A small network was trained on made-up records. Each row is its average activation on records with the value named, seen along a few directions.
Values that are neighbours, or in one group, have similar rows; names and order tell nothing.
(in the rows, 500 means zero)
Strong random noise was added to every row along 8 fixed directions; ignore it. To show where, here is one row again and again, with new noise each time:
[629 394 514 519 419 399 414 401 686 478 527 502 588 471 523 430 547 257
 502 394 604 562 469]
[509 477 417 457 426 548 476 401 440 496 487 524 466 496 480 464 550 448
 575 517 411 431 404]
[763 660 487 642 567 447 471 345 339 533 310 606 630 527 448 483 599 408
 453 597 424 424 617]
[718 555 593 626 596 388 467 484 408 506 339 457 586 475 483 431 523 535
 360 533 545 542 618]
[614 648 650 632 406 571 436 580 722 515 642 586 591 461 478 652 497 494
 359 476 541 519 667]
[661 668 521 595 468 524 415 434 504 497 490 555 561 503 501 617 467 467
 521 577 429 425 527]
[651 613 653 749 515 570 662 539  90 499 659 490 388 315 614 587 350 544
 677 628 317 349 328]
[554 554 594 669 486 570 663 586 499 498 704 517 495 442 473 644 440 436
 500 588 468 469 439]
[416 519 375 308 585 507 458 450 370 473 245 444 400 635 409 343 578 769
 395 596 400 500 536]
[598 455 534 542 262 646 272 482 394 608 417 498 555 283 468 442 645 581
 432 332 479 423 581]


Field Zegig:
e6: [314 396 496 444 579 416 621 635 623 473 589 442 414 513 511 488 451 607
 431 426 610 608 488]
e11: [549 540 623 453 652 246 498 515 488 394 462 517 388 559 734 331 383 535
 567 431 545 625 590]
e10: [646 821 570 387 621 414 308 384 554 448 342 621 494 700 617 495 428 641
 464 590 422 511 667]
e15: [764 712 494 685 556 483 389 485 598 560 303 487 766 555 330 747 512 459
 342 647 529 464 633]
e13: [489 402 536 435 357 453 347 500 673 537 497 504 557 459 582 402 550 378
 550 264 657 577 613]
e3: [365 289 239 408 526 431 590 392 548 519 411 507 533 563 354 495 646 382
 499 514 526 489 400]
e8: [390 693 485 372 507 598 334 464 462 534 355 692 502 589 505 447 586 720
 464 459 420 474 815]
e7: [541 441 602 571 403 503 561 553 483 562 605 622 424 351 602 460 581 529
 427 304 521 519 610]
e5: [384 632 301 466 770 429 640 540 504 481 318 471 527 734 367 594 477 586
 420 729 477 525 563]
e9: [369 613 402 354 455 645 475 395 609 535 488 718 528 647 392 427 692 507
 373 473 405 476 649]
e12: [501 454 447 416 513 409 372 332 419 480 435 507 539 538 601 352 513 337
 677 456 524 485 445]
e2: [327 408 416 425 607 501 664 514 674 442 603 445 546 653 412 552 439 348
 496 611 581 556 379]
e14: [629 753 487 519 652 438 380 445 364 497 230 451 602 673 494 599 404 597
 552 685 458 438 618]
e4: [606 610 554 632 595 531 545 586 404 564 394 510 647 531 393 566 533 504
 357 639 517 481 654]
e1: [418 202 371 406 443 488 465 422 470 464 498 357 470 414 476 352 500 406
 603 427 523 507 223]
e16: [493 389 388 416 435 484 457 367 413 538 367 573 471 426 554 434 629 434
 614 368 470 435 494]
The values of Zegig form a 2 by 8 grid.
Question: Which values are neighbours of e8? Give them in the order they are listed.
Answer: e13, e5, e12
Question: Which values are neighbours of e10? Give them in the order they are listed.
Answer: e15, e9, e4
Question: Which values are neighbours of e16? Give them in the order they are listed.
Answer: e6, e11, e7
A value of Zegig combines one of 2 hidden first parts with one of 8 second parts; all combinations occur once.
Question: e7 and e15 share the first part; e7 and e3 share the second. Which value has the first part of e3 and the second part of e15?
Answer: e1
Question: e12 and e5 share the first part; e12 and e14 share the second. Which value has the first part of e14 and the second part of e5?
Answer: e11
Question: e9 and e8 share the first part; e9 and e10 share the second. Which value has the first part of e10 and the second part of e8?
Answer: e13
